Each row below holds a small network's activations on one input, seen along a few directions.
Each table varies a few parts of the input and shows all the possible inputs, shuffled.
A made-up example of a description, with smaller parts first: values(2) and (point or ring(11) or (ring(5) and line(6))).
Shared parts are said once, and a part with two or three values counts as separate values.

A family of inputs:
r1: [  5  15  -1   2 -17  10   2 -11  17   0   6 -10  12  20 -11]
r2: [ -4  -1   1 -30  63 -33 -15 -17 -37 -12  -1  -8 -29 -68  31]
r3: [  3  25   6   5  -1  11  -1 -26  13  -9  15 -11  15  18 -20]
r4: [ 19   4  -9  17 -15  -1   9  24  13   0  12 -13  25  35  -8]
r5: [-38 -24   7   5  63 -15 -13 -16 -22  -2 -15  60 -26 -70 -16]
r6: [  9  -2   3   2 -34  12   7   5  11  12  -8 -14   1  27   0]
r7: [ 10 -13  -6   7 -43   0   9  35  12  15  -5 -12  10  37  13]
r8: [ 13  10  -4  10  -9   7   6  11  15  -7  15 -12  23  31 -11]
r9: [ 21  -6 -13  13 -27  -1  14  35  16  11   5 -10  24  33   4]
r10: [ 18   0 -14  17 -19  -4  16  39  18   1  16 -14  32  35  -2]
r11: [ -9  -8   3 -34  47 -29 -15 -18 -45  -9 -12  -5 -48 -64  39]
r12: [ -1  12  11  -4 -25  19   0 -30   7   2  -5  -5  -9  19  -5]
r13: [  5  19   7   1  -9  13  -3 -30  12   0   4  -7   7  16 -14]
r14: [-41 -17   6   9  71 -17 -10 -11 -21 -12  -5  56 -18 -67 -22]
r15: [  6  13   0   2 -26  12   0 -12   9   4  -3  -8   6  22  -4]
r16: [ 16   6  -1   6 -19   6   7   7  15   5   3 -10  17  26  -4]
r17: [-43 -21  12   1  56  -8 -12 -10 -26   1 -19  61 -33 -69 -10]
r18: [-47 -30  12  -2  46  -8  -6 -15 -25  -1 -23  60 -40 -69  -8]
r19: [ 10   2   0   2 -28  14   4   9  12   5   1 -10  11  29   1]
r20: [ 10 -10  -5   3 -39  15  12  23  11   7  -3 -10   7  32   8]
r21: [ -4   6   6  -5 -30  15  -3 -11  11   3  -6  -9   0  24  -1]
r22: [ -4  -2   5 -34  49 -32 -19 -16 -38 -13  -4  -7 -39 -70  34]
r23: [ 15  -2  -9   8 -26   9   8  23   9   4   8 -13  22  32  -2]
r24: [ 15  -8 -10  10 -38   3  15  36  14  13   2 -12  19  33   9]
r25: [  7  18  -4   7  -6  10   1  -8  14 -10  13  -9  19  25 -17]
r26: [ -3   4  -3 -25  72 -38 -16 -13 -38 -18   6  -9 -26 -63  22]
r27: [ -1  15   8  -3 -18  21  -6 -28   9  -1   2  -7   1  18  -9]
r28: [ 12  -2  -6   8 -35   9  11  22  13  10   1 -14  18  28   5]
What do these inputs look like to the network? -> line(4) and (values(2) or line(5))
Changing only the line(4) part turns r9 into r10. The same change can be made to r5. Which row results? -> r14

A family of inputs:
r29: [-19  -2   3 -19  61 -26 -17 -23 -34  -9  -5   9 -27 -62  15]
r30: [ 35   7  -9   5 -53  12  21  35  28   9  10 -38  29  57  11]
r31: [-19   2  15 -27  54 -11 -24 -34 -29  -9 -10  11 -35 -56  14]
r32: [ -9 -23  -9 -14  60 -39 -11  19 -42  -8  -4  12 -31 -63  31]
r33: [ 33  -6 -19   5 -53   2  15  53  22  12  10 -40  35  58  17]
r34: [-14 -14   1 -18  60 -33 -13  -3 -32  -8  -5   6 -26 -66  22]
r35: [ 27  25  -1  -1 -56  25   8 -17  29  -1  14 -36  24  69  -9]
r36: [-61 -31  12  31  50  -5  -8 -18 -10   0 -19  92 -20 -64 -49]
r37: [ 33  26  -1   3 -58  27  12   1  26   3  11 -35  24  59  -2]
r38: [ 31  18  -7   2 -57  23  18  16  23  10   9 -36  27  58   6]
r39: [-17 -17   1  53 -63  35  23  18  50  15  -3  44  37  63 -62]
r40: [-19  16  15 -21  55 -11 -24 -48 -31 -13  -8  12 -38 -54   7]
What do these inputs look like to the network? -> values(2) and (point or line(5))
Changing only the values(2) part turns r37 into r31. The same change can be made to r30. Which row results? -> r34
Which other rows does r35 become when the values(2) part takes its other values? List them by row number. -> r40
Which other rows does r39 become when the values(2) part takes its other values? List them by row number. -> r36

A family of inputs:
r41: [ 22  -4   8   4  53 -10  12  41   5 -17  25  -7  19 -58   4]
r42: [-41  15 -13  48  -2  -7  -6 -19  16   3   1  35  25  50 -55]
r43: [ 42  27 -11 -38 -68  28  13 -10  12  29  -9 -45  13  53  36]
r44: [-62 -16  18  26   2   1 -13 -26 -27   5 -32  63 -45 -51 -21]
r45: [  5  -3  -4  11 -74  50   9   0  35  44 -25  42  34  40 -37]
r46: [-14 -18  29 -41  12 -10 -21 -38 -38 -32  -5 -27 -76 -35  48]
r47: [  6  26  -4   4  -3 -19 -19 -27  -4 -32  23 -67  -1  55   0]
r48: [ 15   7 -41  14  26 -42 -11  49  -1   7   9   1  30  47   2]
r49: [-13 -51  10 -11  32 -35 -19  43 -28  -8 -17  13 -47 -54  35]
r50: [ 27 -28 -26  -8 -48  12  38  59  17  34  -4 -14  32  34  26]
r51: [  0   9  19  24  23  25   4 -29  15 -17  13  52  11 -53 -58]
r52: [ 12  36  14 -34  46   7  13 -44  -3 -17  22 -46   3 -28  21]
Changing only one part turns r51 into r45. The same change can be made to r41. Which row results? -> r50
What do these inputs look like to the network? -> values(3) and line(4)
Which other rows does r43 become when the line(4) part takes its other values? List them by row number. -> r46, r47, r52

A family of inputs:
r53: [  1 -25 -13  12  47   3  22  35   2  -1   8  25   9 -34 -10]
r54: [ 46   8 -11 -28 -57  14  24  25   4  11  11 -80  12  41  51]
r55: [-23 -12   6 -18  11 -16 -17 -32 -17   1  -7  21 -39 -31  15]
r56: [-18 -28  -3  -4  25 -15  -6  30 -32   6 -27  41 -43 -35  22]
r57: [-11 -21 -23  34   4 -15 -11  43   4  -6   2  26  18  27 -14]
r58: [ -3 -36  -7  13 -38  29  28  45  28  23 -18  19   6  17  -8]
r59: [ -5  13  12  -7 -58  34   3 -34  33   7 -12 -12  18  22 -20]
r60: [-19 -21 -15  25   4  -7   2  30  -5  -6  10   8  11  34 -29]
r61: [ 17  19  18   5  39  10  -2 -30   1  -8   6  -1  13 -31 -22]
r62: [-15   1  22 -13  14 -12 -21 -46 -22   0 -23   6 -31 -32  10]
r63: [  8   4  16   9  42  -1  11  10   6  -7   2  11  13 -37 -19]
r64: [ -2  15   3  13   6   4 -19 -24   1  -9  11   1  13  45 -27]
r65: [ 28  14 -37  -9 -14 -18  -7  24 -16 -20  27 -89  13  50  37]
r66: [  3   9   8   4 -53  39  16 -21  20  15 -15  -4   7  23 -17]
r67: [-15  18 -14  22  -6 -12 -17  -9   3   0  17  12  12  34 -20]
r68: [-20 -30   9  -8  14 -30 -12  10 -22   0 -20  31 -33 -37  15]
r69: [-27  -8  10  -8  25  -8  -1  -6 -27   9 -23  20 -41 -31  20]
r70: [-16   2  -6  35   1 -13  -6  10   7  -9   5   5  14  28 -20]
r71: [ 20   6 -25 -47   4 -21  -3   6 -49  -7  -3 -71 -39 -16  79]
r72: [ -3  -5   8  12 -48  35  21  17  15  16  -4  19   9  22  -3]
r73: [ 11 -12   5   5  32 -19   8  23   6  -8   6  27  22 -40 -19]
r74: [ 59  23 -16 -36  30 -20  11  17  -5 -12  35 -66   9 -12  50]
r75: [-29   8  17 -26  14   6 -26 -52 -22  -8 -16  -2 -37 -26   8]
r76: [ 17  15  11   4  38   1   1 -12   7  -4  16  16   2 -30 -19]
r77: [  5 -14   3  12 -55   9  22  32  23  18 -15  25  11  13 -11]
r78: [  1  -4   7   4 -54  26  10  -9  26  21   2  13  13  23  -9]
r79: [  7  31  17 -18  31   2 -14 -41  14 -13  13   6  26 -28 -20]
r80: [-17  32  -3  12  -1  -3 -16 -40  15  -9  13  -6  13  42 -23]
What do these inputs look like to the network? -> line(4) and (point or line(6))
Changing only the line(4) part turns r53 into r57. The same change can be made to r63. Which row results? -> r70
Which other rows agree with r72 in the line(4) part? List them by row number. -> r54, r58, r59, r66, r77, r78
